These are the activations of a small neural network, seen along a few directions. Each row is one input.
In each table, some parts of the input vary, and every possible input appears once, in random order.
Descriptions start from the smaller parts, as in this example, which fits no table here: one of 3 separate values, together with either a single point or one of 9 places around a ring or (one of 6 places along a line, together with one of 8 places around a ring).
Shared parts are said once, and a part with two or three values counts as separate values.
(in the rows, 128 means zero)

Other details of the inputs shift rows strongly along two fixed directions, in all tables alike. That doesn't count.

A family of inputs:
r1: [116 143 121 145 141 167  79 142  91 167  90 174 115 149 110]
r2: [129 116 110 127 123 115 142 115 138  92 139 148 146 132 135]
r3: [ 90 154  99  89 104 139  61  76 151 126 149 167 112 115 112]
r4: [136 149 119 157 162 149  99 163  62 184 114 108  87  90 142]
r5: [114 155  96 107 102 114 162  98 142 101 136  80 160 136 143]
r6: [103 151  99 186 125 156  97 152  77 182 109 111 146 154 106]
r7: [140 117 122 101 122 102 117  97 182 103 157 143 127 115 119]
r8: [ 85 139  99 110  95 111 160  99 152  93 126 123 124 161 119]
r9: [133 116 140  97 104 122 112 103 178 107 156 110 139 108 116]
r10: [129 111 171 117 130 116 169 129 148 129 129 154 112 149 134]
r11: [174  80 178 137 142  99 219 192 146 114 124  76  91 107 125]
r12: [151 132 128 134 118 149 134 137 113 128 128 120 153 128 161]
r13: [142 123 112 194 138 118 147 160 103 165  96 134 126 167 122]
r14: [196 104 164 150 136 145 125 167 129 197 109 125 124 124 148]
r15: [163 103 175 174 168 116 154 168 115 175 115 161 125 146 135]
r16: [103 174 116 120 138 147  52  90  75 159 146 136 148 111 144]
r17: [ 76 162 120 103 123 132  68  78 112 112 166 126 156 109 114]
r18: [137 102 131 116 153  80 187 141 154  89 138 109  89  97 127]
r19: [120 119 127 122 105 137 136 128 138  95 143 115 162 126 131]
r20: [123 125 137  96 116 126 127 114 156  77 133 104 158 126 114]
r21: [139 119 125 115 140 114 134 115 149  91 124 140 141 136 116]
r22: [111 112 134  86 125  97 195 127 163  80 136 115  72 105 125]
r23: [108 176  99 118 138 164  39 107  88 140 122 128 149 117 135]
r24: [155  92 150 170 126 157 158 173 110 166  90 163 110 165 138]
Each input here is: one of 4 places along a line, together with either a single point or one of 5 places along a line.
Changing only the place on the line of 4 turns r16 into r17. The same change can be made to r23. Which row results?
Answer: r20
Change only the place on the line of 5 in r21. List by row number the other rows that result.
Answer: r2, r7, r13, r15
Change only the place on the line of 5 in r1. List by row number the other rows that result.
Answer: r3, r8, r10, r24

A family of inputs:
r25: [ 97 169 113 119 152 152  51 115  90 155 130 135 101  96 125]
r26: [149  94 155 125 118 110 185 147 174  99 123 119 132 142 121]
r27: [ 88 161  94 117 126 123  80  84 118 109 152 126 152 122 117]
r28: [108 126 115  86  99 108 144  95 182  68 152 112 135 118 113]
r29: [ 99 148  93 107 116 132  76  89 133 120 144 140 123 116 120]
r30: [106 153 106 101 135 118 125 113 128  98 133 106 108 104 132]
r31: [165 113 166 152 145 132 147 156 120 163 115 140 136 143 140]
r32: [143 124 128 171 143 142 100 150 101 191 101 156 114 142 127]
r33: [117 119 121  88 132  88 163 112 158  72 156 101 108  97 108]
r34: [ 76 165  86 147 124 173  36 111  69 163 117 154 132 135 112]
r35: [122 128 136  72 109 115 140  92 169  70 160 120 153 116 133]
r36: [137 114 134 137 128 135 118 137 131 135 116 148 126 138 126]
r37: [140 129 128 146 129 132 119 143 125 148 129 114 132 125 122]
r38: [117 127 133 138 133 122 137 141 104 139 132 120 102 111 140]
r39: [114 129 112  90 107 121 115  92 163  88 145 131 130 117 122]
r40: [172 106 170 139 135 121 169 155 141 153 120 125 132 136 142]
r41: [102 131 107  79 102 110 155  90 170  55 149 122 143 130 128]
r42: [125 131 113 133 148 123 139 143 102 131 126 125  98 110 120]
r43: [169  86 170 153 133 102 207 168 163 130 109 126 125 159 128]
r44: [146 118 130 162 167 140 102 162  81 180 110 143  90 110 117]
r45: [ 86 161  79 107 111 136  92  90 126 111 144 134 128 121 121]
r46: [162 112 148 154 138 121 178 157 125 138 111 122 141 151 145]
r47: [135 130 144 162 144 156  98 151  95 176 106 171 124 146 125]
r48: [ 91 150 117 105 139 130  87  99 109 125 159 140 109  90 134]
r49: [128 130 131 175 136 151 113 153  86 185  97 147 122 159 125]
r50: [177  86 161 140 120 121 211 175 164 124 103 119 120 148 136]
r51: [146 127 136 175 152 152  88 153  83 177 105 154 138 141 132]
r52: [117 132 119  83  96 111 153  95 163  78 153  89 146 120 134]
r53: [157 101 159 146 122 136 165 161 128 135 109 111 142 147 136]
r54: [115 121 120  84 112  93 149  82 177  69 150 130 139 132 130]
r55: [159 106 161 139 160 129 151 165 113 159 119 133  90 112 122]
r56: [ 99 143 103 107 118 123 130  98 136  86 137 140 141 141 126]
r57: [157 122 135 169 141 158  90 160  96 183 105 139 126 128 130]
r58: [114 140 103  80 103 109 151  90 164  69 158  98 147 115 136]
r59: [109 140 111 102 102 134 116 101 136 100 142 105 146 119 127]
r60: [179  98 160 144 131 108 213 166 151 132 112 107 137 147 149]
r61: [ 86 160  96 115 125 129  76  86 117  99 152 130 157 121 115]
r62: [ 88 169  88 155 136 167  24 114  71 161 131 144 144 120 109]
r63: [ 95 157 108 129 128 163  51 109  96 153 130 167 129 125 117]
r64: [153 100 155 157 155 120 146 165 113 157 121 135  97 110 143]
r65: [175  95 157 119 123 107 179 143 170 114 130 106 132 127 142]
r66: [107 147 105 107 122 124 125  97 128  85 143 125 158 132 134]
r67: [146 113 142 163 135 123 149 159 131 162 109 134 119 146 120]
r68: [ 97 160 112 103 127 140  74  86 114 111 151 146 153 120 127]
r69: [111 144 110 113 121 112 119 100 142 109 149 111 146 120 123]
r70: [169  90 165 136 112 118 205 167 161 133 109 108 116 150 135]
r71: [114 136 106  79 101 114 148  90 165  62 155 102 151 114 133]
r72: [147 129 133 176 152 146  91 149  84 186 107 150 134 141 134]
r73: [106 153  99 135 132 155  45 106  91 144 132 147 143 118 125]
r74: [135 126 141 128 127 128 131 128 136 150 124 146 122 135 129]
r75: [ 99 148 112  93 132 107 117 105 146  87 145  99 112  95 117]
r76: [193  82 175 143 136 102 201 165 161 138 112 113 132 141 147]
r77: [154  99 149 125 115 107 187 147 177 113 127 111 121 136 122]
r78: [145 124 150 145 143 131 145 168 110 153 101 105  96 122 135]
r79: [115 129 116  86 103 108 137  94 173  68 159  98 149 110 119]
r80: [134 136 118 176 140 148 118 157  91 187  99 150 116 149 129]
r81: [133 132 135 176 142 160 100 157  72 178 100 138 142 151 131]
r82: [127 127 135 174 137 157 110 158  85 176  94 150 126 160 124]
r83: [ 77 168  88 157 138 159  36 111  77 158 123 164 133 135 103]
r84: [156 114 142 156 135 142 149 164 114 143 107 127 142 143 138]
r85: [184  80 190 138 132 108 213 166 167 136 110 137 122 156 139]
r86: [164  92 165 137 116 109 211 160 160 133 107 112 122 156 137]
r87: [ 99 153 104 107 110 124 111  92 124 114 146 108 148 125 131]
r88: [121 125 134  74 102 117 146  95 180  78 152 127 132 117 125]
r89: [117 136 124  98 114 129 118 105 151 118 145 135 123 121 125]
r90: [129 131 126 166 154 146 108 167  66 184 105 130  88 120 115]
r91: [128 131 125 177 156 140 120 168  73 178 114 143  96 114 141]
r92: [187  84 180 134 154 106 196 179 156 131 104 105  97 120 143]
r93: [141 109 150 165 152 118 149 171 110 155 124 127  99 111 131]
r94: [125 122 128 123 108 139 134 130 137 125 120 121 125 136 122]
r95: [ 90 149  97 109 123 130  77  83 124 103 141 155 138 129 120]
r96: [101 137 105  84 108  99 162  82 168  61 150 124 143 138 131]
r97: [101 174  98 140 135 170  26 111  76 181 136 148 129 112 122]
r98: [117 140 124  82 109 129 111  92 154  92 157 121 144 108 127]
r99: [112 132 123  87 105 103 158  87 157  71 151 100 157 134 137]
What is each input in this table made of?
Answer: one of 5 places along a line, together with either one of 3 separate values or (one of 2 separate values, together with one of 6 places around a ring)
Changing only the place on the line of 5 turns r64 into r93. The same change can be made to r54. Which row results?
Answer: r43
Change only the place on the line of 5 in r41. List by row number the other rows that result.
Answer: r26, r34, r36, r63

A family of inputs:
r100: [ 73 168  83 113 128 147  62  97  95 135 139 140 106 105 116]
r101: [175  83 169 111 130  84 216 149 187  84 136  89 128 122 136]
r102: [120 141  97 173 128 156  98 139  83 156 107 145 151 156 127]
r103: [ 87 151 107  84 107 131  78  69 155  78 161 149 158 121 118]
r104: [160 111 161 171 153 144 150 186  92 185  98 137  93 131 140]
r105: [159 107 150 179 158 133 144 182 104 188  98 146  94 136 127]
r106: [134 132 129 149 127 159  69 127 108 176 113 160 136 139 132]
r107: [168  81 162 111 123  82 224 150 196  85 130 100 114 127 126]
r108: [159 122 146 188 137 148 155 180  97 181  79 130 139 176 140]
r109: [ 79 168  88 119 142 133  59  89  90 135 149 150 115 104 124]
r110: [ 85 171  94 113 136 148  56  97  83 133 145 128 125  94 128]
r111: [ 86 160  98 117 129 149  49  86 100 128 138 164 144 132 110]
r112: [159  98 158 172 117 125 193 172 131 151 102 114 144 170 133]
r113: [ 89 142  97  67 100 107 131  82 167  60 158 101 120 101 114]
r114: [184 110 164 173 132 159 129 174 119 202  99 148 138 155 135]
r115: [128 115 135  67 107  93 181 104 187  47 158  78 132 104 131]
r116: [131 116 139  70 123  78 182  94 181  51 167  98 139 102 141]
What is each input in this table made of?
Answer: either one of 3 separate values or one of 4 places along a line or (one of 2 separate values, together with one of 5 places around a ring)
Change only the choice among 2 separate values in r100. List by row number the other rows that result.
Answer: r105
